Each row below holds a small network's activations on one input, seen along a few directions.
In each table, some parts of the input vary, and every possible input appears once, in random order.
Descriptions start from the smaller parts, as in this example, which fits no table here: one of 6 places along a line, together with either a single point or one of 11 places around a ring or (one of 3 separate values, together with one of 5 places around a ring).
Shared parts are said once, and a part with two or three values counts as separate values.

Rows:
x1: [ -9 -14  -1  22  10  -6   0  10  10   8   2  -6  13 -10 -11  -6  21   1
  -2]
x2: [ -6   6  11 -13  17  -3 -17 -27   6  16   1  11   4  -7   3 -11  26  -1
   1]
x3: [ -7 -11 -10  25   9  -8   3  25   1 -10  -3 -15  14 -12 -15 -18  13   7
   3]
x4: [  3  -5   5   0  21  -7 -18 -18  -2   5 -12   8  -7 -12   2  -1  14  -3
  -3]
x5: [  1  -8  -6   1   3  -6  -9 -25  10   6  -7   1  -4  12   1  16  18   4
   4]
x6: [ -5   4  -4 -17   1  -7 -14 -36 -10  -2   0   2  -7   7   0   8  20  14
  -4]
x7: [ 21  23  24 -12 -28  30  31  65   3 -13   9  14 -13  -8  23  -1 -93 -43
   4]
x8: [ -3   2  -8 -19   4  -1 -11 -34  -7   9  -1   5  -3  17   2  -4  22  16
  -3]
x9: [ -1 -14 -16  18  -2  -4   8  -1  -3   9   3 -17  10   6 -16   5  19  12
  -3]
x10: [-13  -9 -15  11   0  -9   2  16  -4 -15   2 -27  18   7 -12   9  11  16
   8]
x11: [ 27  24  15 -11 -43  35  42  55  -5 -12  10   6 -21   9  18  15 -91 -34
   5]
x12: [ -8   3   5  -7   8 -14 -15 -29   0   0  -4  18  -5  -8   5 -13  20  10
 -12]
What is each input in this table made of? -> one of 2 separate values, together with either a single point or one of 5 places along a line
Change only the place on the line of 5 in x1. List by row number the other rows that result. -> x2, x3, x4, x12

Rows:
x13: [  9 -13 -31   4  17 -34 -19 -53 -15 -11 -22 -29  -1   8  -7  35  33  30
   7]
x14: [-15  23   3 -43 -11 -11 -16 -71  -1 -11  -7  22 -21  38  20  12  29  38
  -5]
x15: [-31 -20  19  24  41 -26 -36 -12   8  -1  -4  15   6 -42 -12 -18  54   1
 -15]
x16: [ 15  31  32 -51 -29  45  14   7 -10  10  20  32 -35  20  27  13 -55 -38
  -2]
x17: [ 14  15  26  -6   1  15  10  42   8  12  16  26  -1 -42  15 -46 -59 -43
 -13]
x18: [ 23 -26 -31  30  -4  10  16  59   0 -23 -19 -18   0  14  -3   4 -47 -12
  17]
x19: [ -6  14  38 -10  17 -11 -13 -62   0  41  -5  51 -15 -15  17  -4  44   7
 -36]
x20: [ -6  -9  30  24  -1  10   5  67  22 -13  10   7  -3 -45  -2 -14 -42 -42
  -1]
x21: [ 24  10 -16 -24 -34  17  18   8  25   1   4  -9   0  40  19  36 -61 -22
  29]
x22: [  3  -6 -25 -25   7 -15 -24 -73  13  16 -11  -7   6  40  14  30  36  24
  12]
x23: [ 33   2 -22   7 -27   3  21  25  -4 -27  -9 -32  -5   6  -1  40 -63 -15
  21]
x24: [ 16  28  46  -8 -24  22  31  17  11  27  12  42 -24 -16  29   0 -51 -41
 -23]
x25: [ 10  38  10 -40 -57  22  23   8   8 -27  10  20 -26  35  30  18 -62 -10
  11]
x26: [-21 -10  -2  25  53 -31 -23   0  -8  -3 -26 -13  31 -22  -5 -10  65  24
   3]
x27: [-37 -35 -50  48  -6 -15  11   6 -17  -3  31 -69  39   4 -78 -25  93  56
   1]
x28: [  0 -38 -42  26  36 -27 -26 -19 -12  -8 -35 -16   5  14  -9  -2  53  30
  -2]
x29: [-11   2  17  -8  39 -21 -31 -37  -7  26  -2  34   9 -40   3 -50  38   0
 -24]
x30: [-14 -25 -37  53 -45  28  51  79  -5 -19  45 -72  38   3 -73 -19  -8  19
  18]
x31: [  2   1  12  28  15   5  17  79   5 -17  -9 -20  24 -20   1  -6 -36 -18
  19]
x32: [ -9  17  23 -54  12  12 -30 -71 -20  28   1  36 -28  20  16   7  38  11
 -17]
The inputs of x21 and x22 match in every part but one. If x30 is changed in the same way as x21 into x22, which row does it become? -> x27
What is each input in this table made of? -> one of 2 separate values, together with either a single point or one of 9 places around a ring
Change only the place on the ring of 9 in x24. List by row number the other rows that result. -> x16, x17, x18, x20, x21, x23, x25, x31

Rows:
x33: [ -7 -25  -7  26  46 -29 -32 -21 -17  18 -14  -8  27 -38 -11 -12  64  14
 -17]
x34: [ 23  13  33  -3   3  27  15  48  20   6   2  25 -19 -24  22 -10 -66 -31
  -9]
x35: [ 17  14 -23 -15 -18  26  25  32  19 -18   8  -6   3  33   8  21 -76 -21
  16]
x36: [ 20  37  26 -43 -32  40  17   2   4   2   8  16 -18   0  15   6 -68 -25
   5]
x37: [  1  -1   4  18 -34  11  29  58  16  -7  36 -15  19 -26 -21 -13 -61 -36
  11]
x38: [-33 -12 -21  34   5 -33  -5 -23   6  -7  -8 -15  28   1 -36   4  72  43
  -6]
x39: [-28   7  18 -17  14 -39 -36 -66   7  21  -1  22  -5 -11   2   4  63  16
 -21]
x40: [ 37  10  -3 -14 -32  40  22  17   6  -9   0  13 -30  22  23  18 -66 -31
   4]
x41: [-17 -26 -24  11  24 -14 -24 -20 -22 -17 -22 -31  -1  23 -17  13  65  45
   4]
x42: [ 10 -14 -17 -10  16 -25 -27 -63 -11  19 -16  -5 -16  11  -3  15  53  34
  -4]
x43: [  0  -3   6 -18  12 -13 -19 -71 -40  31  -1  24 -11  19   7  -7  61  29
 -14]
x44: [  2  29  38 -30 -18  20  14  21   6 -10  13  35 -20  -9  32   5 -60 -38
   1]
x45: [ 21  -3  14  13  -4  28  23  69  -1  17   3   8  -1 -20   1 -24 -54 -51
   3]
x46: [ -6 -20 -34  -5  12 -30 -23 -46  -4   1 -25 -19  15  32   6  -1  53  42
  13]
x47: [  7  11  -5  -1 -27  22  20  58  10 -42   4 -20  -4  21   0  30 -59 -16
  28]
x48: [-23 -36 -21  27  26 -11 -17 -12 -20   4   6 -18  19 -14 -32 -40  67  28
 -13]
x49: [ -1  23  -7  11 -31  16  45  67  12 -35  17 -22   5   6   4  -1 -50 -17
   9]
x50: [-20  -5  23  13  38 -35 -26 -51   8  25 -10  14  10 -27  -2  -8  62  14
 -11]
The inputs of x43 and x36 match in every part but one. If x48 is changed in the same way as x43 into x36, which row does it become? -> x37
What is each input in this table made of? -> one of 2 separate values, together with one of 9 places around a ring
Change only the choice among 2 separate values in x41. List by row number the other rows that result. -> x47
